Small tables with named rows and columns. After each table, cells are looked up by row and column.

vik =
cols = lisuti, gupu, sadutid, binad, dos
vam: [199, 89, 145, 144, 128]
masopan: [115, 179, 135, 129, 132]
getine: [149, 196, 102, 157, 42]
dodalu: [105, 123, 156, 186, 205]
deg: [169, 107, 75, 117, 181]

sadutid of vam is 145
lisuti of getine is 149
binad of dodalu is 186
gupu of masopan is 179
sadutid of deg is 75
dos of dodalu is 205
gupu of vam is 89
binad of getine is 157
binad of masopan is 129
dos of getine is 42
dos of masopan is 132
binad of vam is 144
sadutid of dodalu is 156
dos of deg is 181
sadutid of masopan is 135
Row with the largest dos: dodalu

fip:
columns: maf, lum, diz, sosuv
kap: [6923, 4490, 7576, 4024]
molo: [2799, 1884, 5819, 5770]
paz: [4658, 1475, 4457, 7299]
tizuvet: [5820, 1434, 2214, 2737]
tav: [3169, 4764, 2473, 1381]
gad: [1739, 3957, 3299, 3897]

What is the lum of paz in fip?
1475
What is the lum of tizuvet in fip?
1434
What is the maf of tizuvet in fip?
5820
What is the sosuv of molo in fip?
5770
What is the diz of molo in fip?
5819
What is the maf of tav in fip?
3169
What is the diz of paz in fip?
4457
What is the maf of kap in fip?
6923
What is the diz of gad in fip?
3299
What is the maf of gad in fip?
1739
What is the sosuv of tizuvet in fip?
2737
What is the diz of kap in fip?
7576
What is the lum of kap in fip?
4490
What is the sosuv of tav in fip?
1381
What is the sosuv of gad in fip?
3897
What is the sosuv of paz in fip?
7299

zefi
          zosar    gan     fal     fon    gov     miv
giv      -30681   6899   16950    5387   5476   21121
zagatu    63324  -2212  -75612  -30753  -1334  -58768
motofim  -24790  14125  -25080  -15939  10725   10424

What is the fon of zagatu in zefi? -30753
What is the fal of motofim in zefi? -25080
What is the gan of zagatu in zefi? -2212
What is the miv of zagatu in zefi? -58768
What is the fon of giv in zefi? 5387
What is the fon of motofim in zefi? -15939
What is the gov of giv in zefi? 5476
What is the gov of motofim in zefi? 10725
What is the gan of motofim in zefi? 14125
What is the miv of giv in zefi? 21121
What is the zosar of zagatu in zefi? 63324
What is the miv of motofim in zefi? 10424
What is the fal of giv in zefi? 16950
What is the zosar of motofim in zefi? -24790
What is the gov of zagatu in zefi? -1334
What is the fal of zagatu in zefi? -75612
What is the gan of giv in zefi? 6899
What is the zosar of giv in zefi? -30681
Row with the largest fal: giv

vesu =
|  | zise | kozom | zufa | kef | nem | fal | rog | pobelem |
|---|---|---|---|---|---|---|---|---|
| ferivo | 148 | 107 | 115 | 172 | 203 | 60 | 203 | 164 |
| larid | 92 | 173 | 141 | 159 | 219 | 111 | 119 | 83 |
| vugek | 132 | 146 | 103 | 88 | 126 | 131 | 118 | 108 |
| viz | 130 | 122 | 135 | 90 | 68 | 118 | 159 | 161 |
| ser | 126 | 99 | 169 | 124 | 64 | 114 | 171 | 201 |
| vizil | 130 | 128 | 112 | 125 | 154 | 137 | 73 | 54 |
| zotut | 130 | 103 | 144 | 104 | 73 | 143 | 126 | 156 |
| kuzika | 180 | 57 | 94 | 138 | 86 | 82 | 187 | 159 |
| pav | 153 | 149 | 104 | 147 | 235 | 47 | 239 | 197 |

ser, zufa: 169
pav, kef: 147
vizil, pobelem: 54
vugek, pobelem: 108
larid, zufa: 141
ferivo, zufa: 115
Row with the largest zise: kuzika

Table tar
|  | bib | rerafi | rez | penar | teni | fes | ferar | pibekof |
|---|---|---|---|---|---|---|---|---|
| mumeb | 63 | 62 | 40 | 55 | 43 | 44 | 49 | 70 |
| zoreta | 39 | 62 | 56 | 51 | 55 | 57 | 45 | 56 |
| fivo | 81 | 43 | 14 | 26 | 36 | 56 | 44 | 65 |
| siku | 50 | 65 | 70 | 51 | 58 | 52 | 56 | 51 |
| zibuf | 60 | 44 | 53 | 46 | 55 | 67 | 46 | 45 |
| vir | 43 | 58 | 47 | 76 | 54 | 75 | 24 | 64 |
| fezog | 54 | 55 | 67 | 86 | 49 | 41 | 62 | 65 |
| rit | 48 | 66 | 65 | 90 | 49 | 46 | 59 | 71 |
| gafi | 51 | 45 | 45 | 60 | 45 | 49 | 54 | 58 |
| mosid | 59 | 56 | 49 | 53 | 51 | 62 | 47 | 59 |
| vubof | 64 | 44 | 60 | 40 | 49 | 48 | 61 | 46 |
| faf | 59 | 57 | 49 | 43 | 55 | 65 | 40 | 52 |
| sel | 40 | 61 | 70 | 80 | 60 | 65 | 40 | 50 |

fezog, penar -> 86
zibuf, penar -> 46
fivo, teni -> 36
rit, bib -> 48
mosid, pibekof -> 59
vubof, penar -> 40
Row with the largest rerafi: rit

